These are the activations of a small network on made-up records, seen along a few directions, one row for each record.
Each row is followed by the record's values for the fields Z, B, M, D, C.
A field that a record lacks is written absent.
Other fields move the rows too, some of them a lot.
| -.18 | -.06 |  .10 | -.02 | -.05 | -.22 | -.39 | -.02 |  .01 | -.25 | -.26 |  .12 |  .20 |  .01 |  .02 | -.14 | -.17 |	Z=z1 B=b2 M=m2 D=d3 C=c2
| -.23 |  .19 |  .05 |  .14 | -.15 |  .19 | -.19 | -.19 |  .03 | -.28 | -.32 |  .35 |  .23 | -.07 |  .31 |  .44 |  .10 |	Z=z2 B=b1 M=m2 D=d2 C=c5
| -.08 | -.13 |  .16 |  .06 |  .03 | -.15 | -.27 |  .06 | -.07 |  .01 | -.05 |  .04 | -.02 |  .02 |  .15 | -.05 | -.01 |	Z=z2 B=b2 M=m1 D=d2 C=c2
| -.11 | -.11 |  .01 | -.07 |  .12 | -.36 | -.53 |  .02 |  .05 | -.02 | -.08 | -.03 |  .06 |  .02 |  .11 | -.14 | -.16 |	Z=z2 B=b2 M=m2 D=d2 C=c6
| -.07 |  .12 | -.06 | -.08 | -.04 |  .00 | -.18 |  .05 | -.06 | -.12 | -.05 |  .12 |  .09 |  .06 |  .19 |  .00 | -.15 |	Z=z1 B=b2 M=m3 D=d3 C=c6
| -.37 |  .29 |  .08 |  .22 | -.27 |  .13 | -.31 | -.26 |  .01 | -.35 | -.46 |  .33 |  .27 | -.04 |  .38 |  .28 | -.04 |	Z=z2 B=b2 M=m2 D=d2 C=c4
| -.13 | -.21 |  .14 | -.15 |  .03 | -.55 | -.71 | -.02 | -.05 | -.01 | -.21 | -.17 |  .02 |  .04 |  .10 | -.38 | -.34 |	Z=z1 B=b2 M=absent D=d3 C=c3
| -.04 |  .30 | -.13 |  .02 | -.35 |  .49 |  .49 | -.17 | -.05 | -.21 | -.11 |  .35 |  .14 | -.22 |  .03 |  .57 |  .11 |	Z=z1 B=b1 M=absent D=d3 C=c1
|  .22 |  .05 | -.16 | -.06 | -.06 |  .37 |  .62 |  .02 | -.05 |  .04 |  .23 |  .09 | -.04 | -.09 | -.27 |  .31 |  .18 |	Z=z1 B=b1 M=absent D=d1 C=c1
| -.18 | -.24 |  .01 | -.04 |  .19 | -.32 | -.69 |  .04 |  .23 | -.15 | -.15 | -.10 |  .11 |  .09 | -.03 | -.30 | -.14 |	Z=z2 B=b2 M=m3 D=d2 C=c5
| -.09 | -.20 |  .16 | -.11 |  .05 | -.38 | -.60 |  .04 | -.06 | -.08 | -.13 | -.10 |  .05 |  .07 |  .01 | -.34 | -.18 |	Z=z1 B=b2 M=absent D=d1 C=c5
|  .09 |  .34 | -.19 |  .09 | -.19 |  .59 |  .78 | -.18 |  .04 |  .00 | -.01 |  .27 |  .08 | -.15 | -.09 |  .64 |  .26 |	Z=z2 B=b1 M=absent D=d1 C=c1
| -.05 | -.05 | -.01 | -.07 | -.06 | -.06 |  .06 | -.03 |  .04 | -.02 | -.08 |  .11 |  .12 | -.14 | -.20 |  .08 | -.08 |	Z=z1 B=b2 M=m2 D=d3 C=c2
|  .23 | -.18 | -.01 | -.13 |  .13 |  .00 |  .24 |  .10 | -.03 |  .07 |  .18 | -.04 | -.04 |  .02 | -.30 | -.02 |  .08 |	Z=z1 B=b1 M=absent D=d1 C=c2
|  .07 | -.14 |  .19 |  .01 |  .04 | -.27 |  .04 |  .00 | -.02 |  .22 |  .02 | -.14 | -.12 | -.04 | -.17 | -.23 |  .07 |	Z=z2 B=b2 M=absent D=d1 C=c2
|  .06 |  .10 | -.14 |  .10 | -.05 |  .28 |  .48 |  .02 |  .01 |  .04 |  .19 |  .02 | -.06 | -.14 | -.03 |  .33 |  .08 |	Z=z2 B=b1 M=m2 D=d2 C=c6
| -.02 |  .03 |  .06 |  .02 | -.01 |  .07 | -.05 |  .04 | -.16 |  .11 |  .08 | -.01 | -.04 |  .10 |  .13 | -.07 | -.07 |	Z=z1 B=b2 M=absent D=d1 C=c3
|  .13 |  .15 | -.06 |  .03 | -.05 |  .39 |  .59 |  .09 | -.18 |  .18 |  .29 |  .12 | -.08 | -.02 | -.04 |  .27 |  .10 |	Z=z1 B=b2 M=absent D=d1 C=c6
|  .36 | -.22 | -.05 | -.07 |  .26 |  .04 |  .61 |  .26 | -.08 |  .46 |  .57 | -.22 | -.32 | -.02 | -.38 | -.02 |  .16 |	Z=z2 B=b1 M=absent D=d1 C=c6
|  .04 | -.30 |  .16 | -.09 |  .21 | -.54 | -.43 |  .17 | -.05 |  .21 |  .15 | -.35 | -.18 |  .05 | -.09 | -.53 | -.14 |	Z=z2 B=b2 M=absent D=d1 C=c6
| -.06 | -.13 | -.01 |  .09 |  .09 |  .09 | -.10 |  .14 |  .05 | -.18 |  .06 | -.02 |  .00 |  .00 |  .02 |  .08 |  .02 |	Z=z2 B=b1 M=m3 D=d2 C=c6
| -.28 | -.03 |  .06 |  .15 | -.11 | -.10 | -.76 | -.05 | -.05 | -.52 | -.37 |  .14 |  .16 |  .04 |  .38 |  .04 | -.07 |	Z=z2 B=b1 M=m1 D=d2 C=c6
| -.10 | -.02 | -.03 |  .00 | -.15 | -.10 | -.28 | -.05 | -.16 | -.20 | -.12 |  .03 |  .02 | -.03 |  .11 | -.01 | -.17 |	Z=z1 B=b1 M=absent D=d3 C=c6
| -.42 |  .31 | -.10 |  .11 | -.19 |  .15 | -.60 | -.28 |  .14 | -.45 | -.66 |  .31 |  .37 | -.06 |  .47 |  .50 | -.19 |	Z=z2 B=b1 M=m2 D=d2 C=c5
|  .07 | -.12 |  .08 | -.12 |  .12 | -.20 | -.13 | -.05 |  .07 |  .13 | -.12 | -.17 | -.12 |  .11 | -.08 | -.19 | -.03 |	Z=z2 B=b1 M=absent D=d1 C=c5
|  .15 | -.11 |  .09 |  .03 |  .11 | -.02 |  .06 |  .18 | -.17 |  .07 |  .27 | -.07 | -.15 |  .07 |  .03 | -.08 |  .13 |	Z=z2 B=b2 M=absent D=d1 C=c6
| -.13 |  .07 | -.09 | -.08 |  .06 |  .08 | -.31 |  .02 |  .12 | -.16 | -.21 | -.04 |  .10 |  .09 |  .23 |  .12 | -.24 |	Z=z1 B=b1 M=m3 D=d3 C=c3
| -.06 |  .20 | -.14 |  .19 | -.05 |  .57 |  .19 | -.01 |  .04 | -.29 | -.13 |  .24 |  .20 | -.04 |  .12 |  .58 |  .15 |	Z=z2 B=b1 M=absent D=d1 C=c2
|  .11 |  .18 | -.14 | -.10 | -.11 |  .14 |  .29 |  .02 |  .02 | -.17 |  .05 |  .13 |  .09 | -.05 | -.04 |  .08 |  .05 |	Z=z1 B=b2 M=m2 D=d3 C=c6
|  .12 | -.17 | -.05 | -.02 |  .30 | -.11 | -.17 |  .15 |  .07 |  .19 |  .14 | -.19 | -.09 |  .16 | -.12 | -.22 |  .01 |	Z=z2 B=b1 M=absent D=d1 C=c2
|  .22 | -.16 |  .01 | -.13 |  .09 | -.22 |  .38 |  .15 | -.17 |  .37 |  .38 | -.09 | -.18 | -.02 | -.29 | -.23 | -.07 |	Z=z1 B=b2 M=m2 D=d3 C=c6
| -.27 | -.13 |  .02 |  .08 |  .06 | -.27 | -.81 |  .04 |  .05 | -.28 | -.24 |  .09 |  .18 |  .08 |  .15 | -.20 | -.15 |	Z=z2 B=b2 M=m3 D=d2 C=c2
| -.19 |  .22 |  .06 |  .13 | -.29 |  .27 | -.01 | -.12 | -.09 | -.26 | -.18 |  .33 |  .13 | -.11 |  .28 |  .30 |  .13 |	Z=z2 B=b2 M=m1 D=d2 C=c1
|  .00 |  .34 | -.16 |  .08 | -.19 |  .67 |  .62 | -.10 | -.02 | -.01 |  .03 |  .33 |  .03 | -.11 |  .16 |  .66 |  .20 |	Z=z2 B=b1 M=m1 D=d2 C=c1

Which values does each new row have?
|  .12 | -.14 |  .13 | -.14 |  .03 | -.20 |  .12 | -.01 | -.03 |  .23 |  .09 | -.07 | -.14 |  .02 | -.22 | -.24 |  .08 |	Z=z2 B=b2 M=absent D=d1 C=c5
|  .11 |  .27 | -.05 |  .04 | -.14 |  .39 |  .69 | -.18 |  .02 |  .16 |  .02 |  .18 |  .00 | -.11 | -.08 |  .42 |  .24 |	Z=z2 B=b1 M=absent D=d1 C=c1
| -.21 |  .28 | -.04 |  .14 | -.20 |  .36 | -.06 | -.24 |  .00 | -.35 | -.38 |  .46 |  .27 | -.02 |  .31 |  .58 |  .10 |	Z=z2 B=b1 M=m2 D=d2 C=c5
| -.37 |  .08 | -.01 |  .10 | -.18 |  .01 | -.58 | -.17 | -.01 | -.42 | -.55 |  .24 |  .29 |  .01 |  .24 |  .17 | -.29 |	Z=z1 B=b1 M=m2 D=d3 C=c2
|  .31 | -.10 |  .10 | -.12 |  .06 | -.15 |  .54 |  .15 | -.10 |  .39 |  .45 | -.22 | -.29 | -.08 | -.27 | -.25 |  .18 |	Z=z2 B=b2 M=absent D=d1 C=c6
|  .10 |  .33 | -.21 |  .04 | -.16 |  .66 |  .91 | -.10 |  .12 | -.01 |  .12 |  .27 |  .04 | -.14 | -.02 |  .65 |  .26 |	Z=z2 B=b1 M=m2 D=d2 C=c1
|  .05 |  .44 | -.19 |  .15 | -.23 |  .72 |  .71 | -.14 |  .03 | -.14 | -.04 |  .25 |  .11 | -.19 |  .11 |  .75 |  .27 |	Z=z2 B=b1 M=absent D=d1 C=c1
|  .00 | -.06 | -.10 |  .03 |  .15 | -.10 | -.16 |  .16 | -.04 |  .08 |  .19 | -.08 | -.06 |  .10 |  .05 | -.22 | -.10 |	Z=z2 B=b2 M=m3 D=d2 C=c6
|  .17 | -.10 |  .04 | -.12 |  .04 | -.19 |  .19 |  .09 | -.19 |  .25 |  .26 | -.08 | -.15 |  .03 | -.19 | -.24 | -.04 |	Z=z1 B=b2 M=absent D=d1 C=c6
| -.22 |  .24 |  .00 |  .10 | -.24 |  .13 | -.19 | -.28 |  .01 | -.25 | -.45 |  .22 |  .21 | -.13 |  .21 |  .40 | -.02 |	Z=z2 B=b1 M=absent D=d1 C=c5
|  .18 | -.14 |  .05 | -.08 |  .14 | -.03 |  .50 |  .08 |  .13 |  .23 |  .24 | -.02 | -.07 | -.01 | -.38 | -.12 |  .16 |	Z=z2 B=b2 M=m2 D=d2 C=c2
| -.02 | -.26 |  .15 | -.15 |  .17 | -.48 | -.17 |  .01 |  .12 |  .31 |  .06 | -.16 | -.09 |  .00 | -.24 | -.39 | -.10 |	Z=z2 B=b2 M=m2 D=d2 C=c5
|  .17 | -.27 |  .06 | -.08 |  .18 | -.31 |  .12 |  .18 | -.05 |  .25 |  .43 | -.15 | -.20 | -.02 | -.22 | -.29 |  .07 |	Z=z2 B=b2 M=m2 D=d2 C=c6
| -.02 |  .04 |  .17 |  .11 | -.06 | -.07 | -.01 | -.08 | -.01 |  .14 | -.02 | -.10 | -.07 | -.02 |  .09 | -.13 |  .11 |	Z=z2 B=b2 M=absent D=d1 C=c3
| -.08 | -.35 |  .24 | -.05 |  .11 | -.61 | -.58 |  .09 | -.05 |  .13 | -.09 | -.25 | -.09 |  .03 | -.12 | -.57 | -.20 |	Z=z2 B=b2 M=absent D=d1 C=c2
| -.32 |  .34 | -.07 |  .19 | -.26 |  .38 | -.38 | -.26 |  .02 | -.56 | -.65 |  .33 |  .35 | -.06 |  .47 |  .69 | -.06 |	Z=z2 B=b1 M=absent D=d1 C=c5
| -.10 |  .02 | -.04 |  .09 |  .06 |  .14 | -.13 | -.09 |  .09 | -.17 | -.17 |  .21 |  .17 |  .07 |  .10 |  .33 |  .04 |	Z=z2 B=b1 M=m2 D=d2 C=c5
